Each row below holds a small network's activations on one input, seen along a few directions.
Each table varies a few parts of the input and shows all the possible inputs, shuffled.
Descriptions start from the smaller parts, as in this example, which fits no table here: values(2) and (point or ring(11) or (ring(5) and line(6))).
Shared parts are said once, and a part with two or three values counts as separate values.
In the rows, 128 means zero.

Other details of the inputs vary at random and push rows far along three fixed directions, the same in every table; ignore that.

Table:
row 1: [111  29 114 120  52 152  71 137  85 141 138]
row 2: [171 111 132  66  79 164 107 158  72 170 105]
row 3: [155 190 131 109 197 131 163 121 161 122 120]
row 4: [172 158 195  84 133 131 178 126 115 150 111]
row 5: [130 129 131  67 182 184 109  88 131  95 124]
row 6: [159 105 160  57 133 210 131 129 113 142 112]
row 7: [ 99 167 133 185 101  41 152 140 122 122 148]
row 8: [133 157  92  69 211 169  79  93 148  80 103]
row 9: [125 148 124 210 116  48 160 154 157 134 151]
row 10: [ 24  84  70 155 163 140  30 109 146  80 148]
row 11: [136 151 130  81 213 184 131 110 151 112 104]
row 12: [110 213 152 130 217 104 162 115 174 118 106]
row 13: [ 59  71  64 162 150 147  56  69 147  64 160]
row 14: [126 221 133 122 214  95 156 117 175 119 112]
row 15: [ 95 119 125 181 123 122 136 108 156 111 154]
row 16: [140 138 116  59 174 167 103 101 127  91 102]
row 17: [ 59  57  86 169 132 139  52 116 149  83 152]
row 18: [192 101 145  37  99 197 135 130  80 144 103]
row 19: [140 108 158 182  84  91 166 169 126 163 131]
row 20: [116 147 106 169 116  76 115 132 137 114 137]
row 21: [109 157  90 189 155  81 120 112 159  81 155]
row 22: [138  36  91 124  42 163  96 125  86 132 138]
row 23: [166 176 207  85 101 115 190 150  90 184 113]
row 24: [104 150 121 172 111  61 135 126 134 106 141]
row 25: [154 208 137 133 184 112 189 110 170 133 123]
row 26: [131  54  70 152  61 148  84 125 106 124 147]
row 27: [139 144 149 187  63  53 172 186 111 188 144]
row 28: [160 104 155  45 117 200 122 160  81 188  87]
row 29: [150 116 159 205  59  87 200 157 126 179 144]
row 30: [135  90 168 134  56 128 139 166 104 172 127]
Description of these inputs: line(5) and ring(6).
The inputs of row 7 and row 22 match in every part but the line(5) part. If row 27 is changed in the same way as row 7 into row 22, which row does it become? -> row 25
Change only the ring(6) part in row 17. List by row number the other rows that result. -> row 4, row 8, row 9, row 16, row 19
A walk changes only the line(5) part. It starts at row 13 and steps to row 5. List the rest of the walk in order. -> row 4, row 1, row 23
Change only the ring(6) part in row 5. List by row number the other rows that result. -> row 3, row 6, row 11, row 18, row 21

Table:
row 31: [168 140 133 106 117 157 145 131 116 153 125]
row 32: [104  89 115 134 110 126  73 149 119 125 131]
row 33: [104 120 132 188 105  96 148 130 136 124 141]
row 34: [104 108 117 105 145 156  93 127 131 131 131]
row 35: [140 144 155 136 108  95 153 162 109 151 116]
row 36: [132 179 120 145 166 117 154 115 158  99 136]
row 37: [110 108 105 160 140 102 116 110 151  92 139]
row 38: [125 115 125  98 142 172 118 116 117 140 113]
row 39: [156 184 137 117 151 120 164 132 134 142 128]
row 40: [144  98 147 123  17 109 137 141  61 154 145]
row 41: [155 133 141  92 127 159 150 120 128 139 107]
row 42: [ 92 134 118 117 180 159  95 100 160  90 131]
row 43: [185 137 148  83 135 155 149 127 121 130 117]
row 44: [102 129 110 184 120  93 138 118 144 127 143]
row 45: [109  75 121 135 101 158  94 131 114 142 139]
row 46: [102  70 113 139 127 142  79 122 135  96 147]
row 47: [133 181 123 139 156  89 134 135 144 112 125]
row 48: [118 151 121 151 133  94 146 125 143 140 130]
row 49: [141 137 117  70 159 155 101 124 122 126  91]
row 50: [142 131 158 146 121 102 165 135 129 125 131]
row 51: [123 126 130 120 129 134 135 137 116 150 123]
Describe the family of inputs behind these rows. -> point or (line(4) and line(5))
